Each row has a name. After each piece below comes the name of the row it's from, unless a question asks for something else. Each question is about the rows just above it.

[-18.0 -57.3   6.5  35.2 -29.0 -49.3 -86.4] -> L
[ -8.7  29.1  22.4   8.6 -21.5  44.8 -36.7] -> C
[ 30.3  36.8 -23.4  49.3 -76.3  14.4 -49.3] -> J
[ 11.7 -70.1  43.8   4.6  -4.7 -40.6 -76.8] -> G
[-40.5 -70.1  43.8  11.7   4.6 -76.8  -4.7] -> B
[ 30.2 -49.3 -23.4  36.8  14.4  49.3 -76.3] -> Y
[-76.8 -70.1 -40.6  -4.7   4.6  11.7  43.8] is which row reordered? -> G
[-86.4 -57.3 -49.3 -29.0 -18.0   6.5  35.2] is which row reordered? -> L
[ 49.3 -76.3  30.2  36.8  14.4 -49.3 -23.4] is which row reordered? -> Y

[ 68.5 -24.9  -2.3  25.5] -> beb
[-68.6  41.1  35.2 -52.1] -> gedil
[-68.6  41.2  35.2 -52.1] -> pumo
[-68.8  26.4 -13.6 -27.8] -> Duf
[ 10.7 -53.0 -52.3  34.3] -> tisum
[-52.3  34.3  10.6 -53.0] -> todub
[-52.3  34.3  41.9 -54.6] -> Kaluf
Which row holds these entries in another order? [ 41.2 -68.6 -52.1  35.2] -> pumo
Put [-53.0  34.3  10.7 -52.3] back in order: which row is it? -> tisum
[ 10.6 -53.0 -52.3  34.3] is which row reordered? -> todub
Which row holds these entries in another order? [-52.1 -68.6  41.1  35.2] -> gedil
[-53.0  10.6  34.3 -52.3] is which row reordered? -> todub
[-68.8 -27.8 -13.6  26.4] is which row reordered? -> Duf
[-52.1  41.1 -68.6  35.2] is which row reordered? -> gedil

[ 61.4  22.4  -8.5  -6.8  18.4 -62.0] : fup
[  4.6 -14.2  37.5  42.1 -12.0  74.1] : Sosu
[75.0  9.4 32.9 40.1  7.3 13.5] : lud
[-47.1 -20.9  15.5  15.2 -17.2  66.1] : tet
[-73.7 -22.4  -0.7  -4.1 -18.3  51.9] : migop
[-47.1  15.2  66.1 -20.8  15.5 -17.2] : mos
[ 15.1  18.3 -32.9 -36.1  15.3 -78.9] : sos
[-21.7   9.5 -39.0 -44.5   8.2 -64.7] : vizu
[13.5  9.4 32.9 74.9 40.1  7.3] : Dipas
Which row holds these entries in another order? [-73.7 -22.4 -18.3  -4.1  -0.7  51.9] -> migop
Put [-62.0  -8.5  -6.8  18.4  22.4  61.4] back in order: which row is it? -> fup
Which row holds these entries in another order? [-47.1 -20.9 -17.2  15.2  15.5  66.1] -> tet
Which row holds these entries in another order? [-62.0  18.4  -6.8  -8.5  22.4  61.4] -> fup
[13.5  7.3 40.1 32.9  9.4 75.0] is which row reordered? -> lud
Which row holds these entries in another order? [ 7.3  9.4 13.5 32.9 40.1 74.9] -> Dipas

[  0.7  61.6  35.2 -49.1] = Z
[ 61.6 -49.0  35.2   0.7] = M
[-49.0  61.6   0.7  35.2] = Q
[-49.1  35.2  61.6   0.7] is which row reordered? -> Z
Put [-49.1   0.7  35.2  61.6] back in order: which row is it? -> Z
[ 35.2 -49.1   0.7  61.6] is which row reordered? -> Z
Which row holds these entries in another order? [  0.7 -49.1  35.2  61.6] -> Z
The row with [ 61.6 -49.0  35.2   0.7] is -> M
The row with [-49.0  61.6   0.7  35.2] is -> Q

[-36.9 -66.4 -11.0 -40.8] : dapet
[-15.5 -13.1   4.3 -79.7] : garis
[-26.9 -51.6 -10.5 -50.2] : tesag
[-2.2  6.2  1.6 46.8] : Kemam
[ 45.6  75.8   5.1 -24.3] : Sig
[ 25.1  45.4  14.0 -83.3] : Latan
[-17.9 -23.0  -3.3 -52.9] : leg
Which row holds these entries in another order? [-50.2 -10.5 -51.6 -26.9] -> tesag
Put [-79.7 -15.5 -13.1   4.3] back in order: which row is it? -> garis

[-44.0 -40.7 -69.4  44.6   2.7] -> Likev
[-44.0 -40.7 -69.4  44.6  26.4] -> kanod
[ 44.6 -40.7 -69.5 -44.0  26.4] -> dat
[-28.9  53.2  -8.6  19.5 -26.1] -> sisa
[-25.1  33.6  -0.5  71.1  58.1] -> nad
[ 44.6 -40.8 -44.0 -69.4   2.7] -> lemiv
Put [-44.0  26.4 -69.4  44.6 -40.7] back in order: which row is it? -> kanod
Put [  2.7 -69.4 -44.0 -40.8  44.6] back in order: which row is it? -> lemiv
Put [ 26.4 -44.0 -69.5 -40.7  44.6] back in order: which row is it? -> dat
Which row holds these entries in another order? [  2.7 -44.0 -40.7 -69.4  44.6] -> Likev
Put [ 26.4  44.6 -69.4 -40.7 -44.0] back in order: which row is it? -> kanod

[-20.1 -30.1 -14.1   6.8  -7.9 -12.0  72.8 -12.4  31.9  -7.6  57.3 -11.1
  38.0   4.6  10.0   1.5  65.7 -76.2 -15.9 -41.3 -70.5 -26.0 -16.2]  mafu
[  8.8  51.5  18.7   1.2  -0.8 -11.5  -9.8  34.1 -24.9 -28.1  -4.3   9.4
  20.2 -10.2 -46.6 -18.3  35.2  10.5  -7.6  -2.2 -35.2  -0.6  42.6]  ginu
[ -0.8  -4.3  20.2 -35.2  42.6   9.4  10.5 -10.2  -9.8 -24.9  35.2   1.2
  18.7 -18.3  51.4 -46.6  -2.2   8.8  -0.6  34.1  -7.6 -28.1 -11.5]  rom
[ 46.2   9.0 -13.8  46.7 -17.8  73.0 -50.5 -20.1  40.2   4.6  -3.3  20.2
  53.0  -3.7  -7.3  14.7   1.5 -16.8  27.1 -16.4 -11.3  50.9  31.8]  vumu
[ 10.0  43.3  -1.2 -28.5 -18.3   9.9 -40.5 -31.7  15.8  10.6  32.4 -12.9
  -4.0   3.9  -3.6  -5.1   3.7  43.1 -46.4   9.8 -15.4  10.6  -4.7]  Pap
[ -7.4  57.5  -8.6  -3.7  23.6 -10.2 -59.2  15.2  26.2  95.0  68.8  -1.8
  30.2  16.7 -26.9  42.7   7.1  28.2   3.9  -1.8  69.2   6.9 -55.0]  gekel
[ -5.4   9.2  38.9  -1.0   6.8   6.0 -64.8 -11.7  10.2 -13.4   4.3 -26.8
  -7.4   7.2  40.9  41.9 -36.3  17.7   6.6  26.2 -68.4  -0.8   6.6]  Sor
[-20.7  -1.8 -37.3 -15.7   4.5  42.3 -37.0 -48.8   4.1   5.4 -18.7 -14.7
  14.6 -17.5 -30.7 -33.7   4.8  10.4  17.1 -17.8  11.5  -8.0  68.2]  Nudo
[-17.8   4.7 -50.5  -3.7  20.2 -20.1  46.2  40.2 -11.3  27.1  31.8  -3.3
   1.5 -16.4  73.0 -16.8  50.9   9.0  46.7  14.7  53.0 -13.8  -7.3]  Lopid
[ -6.6  -9.2  30.6  18.1  15.1  25.6  38.7 -16.7 -16.6   1.2 -28.9 -18.4
 -10.6  10.7 -33.8   3.2  -7.4   5.0  38.9  17.4 -46.1  -7.8  17.3]  bip
[ -2.9 -17.3  52.2  -8.7 -12.7  -8.1  31.7  14.2  21.1  13.4  -7.2   6.1
 -23.0   8.9  94.6 -22.9 -40.1  40.3   6.7 -32.7 -43.4   7.0  -0.5]  tam
[ -1.2 -71.3 -12.9  29.0 -21.3  23.9  -6.9  36.0   6.0  33.4  25.2  23.0
   0.7 -11.2   5.9  24.2  15.1 -22.7 -14.9  16.5 -46.1   6.1  54.9]  nul
[-46.1   6.1  54.9  -1.2 -71.3 -12.9  29.0 -21.3  23.9  -6.9  36.0   6.0
  33.4  25.2  23.0   0.7 -11.2   5.9  24.2  15.1 -22.7 -14.9  16.5] is which row reordered? -> nul
[ -7.3 -13.8  53.0  14.7  46.7   9.0  50.9 -16.8  73.0 -16.4   1.5  -3.3
  31.8  27.1 -11.3  40.2  46.2 -20.1  20.2  -3.7 -50.5   4.7 -17.8] is which row reordered? -> Lopid
Put [-46.6 -35.2 -28.1 -24.9 -18.3 -11.5 -10.2  -9.8  -7.6  -4.3  -2.2  -0.8
  -0.6   1.2   8.8   9.4  10.5  18.7  20.2  34.1  35.2  42.6  51.5] back in order: which row is it? -> ginu
Which row holds these entries in another order? [-16.8  40.2   9.0  31.8 -16.4 -17.8  -3.7  14.7  20.2 -50.5  46.7  46.2
  73.0 -20.1   4.6   1.5 -13.8  27.1  50.9  -7.3  -3.3 -11.3  53.0] -> vumu

[-78.8 -19.8 -28.4  77.1  64.7] -> matad
[ 65.3   5.2 -38.7  47.9  15.3] -> rika
[-38.6  65.3  15.3   5.2  47.9] -> Goz
[ 64.6 -19.8 -28.4  77.1 -78.8] -> zov
[-74.4  43.9  44.0  34.2  37.3] -> nub
[-19.9 -78.8  77.1  64.7 -28.4] -> boni
[ 79.4  21.1  53.6  61.7 -78.4] -> toso
[ 58.4  80.6 -54.4  -7.9 -40.5] -> domas
Put [ 65.3 -38.7   5.2  47.9  15.3] back in order: which row is it? -> rika
Which row holds these entries in another order? [ -7.9 -40.5  58.4  80.6 -54.4] -> domas
Put [ 64.7 -19.8 -28.4 -78.8  77.1] back in order: which row is it? -> matad
Which row holds these entries in another order? [ 34.2  37.3 -74.4  43.9  44.0] -> nub
Which row holds these entries in another order? [ 77.1  64.7 -78.8 -19.8 -28.4] -> matad

[ 26.6 -18.1 -15.3  36.4] : sideg
[ 73.0  38.3 -45.0   3.8] : leb
[ 16.2 -13.4  -5.8  19.3] : bes
[ 26.7  36.4 -15.3 -18.1] : tezur
[ 16.2  19.2 -13.4  -5.8] : Ludab
[ 43.8   9.1 -27.6  11.6] : til
[-43.6 -40.7  24.1  15.6] : nalep
[16.2 19.2 -1.7 11.3] : Savut
Which row holds these entries in another order? [  3.8 -45.0  38.3  73.0] -> leb
[19.2 -1.7 11.3 16.2] is which row reordered? -> Savut
[-18.1 -15.3  36.4  26.7] is which row reordered? -> tezur
[ -5.8  16.2  19.2 -13.4] is which row reordered? -> Ludab

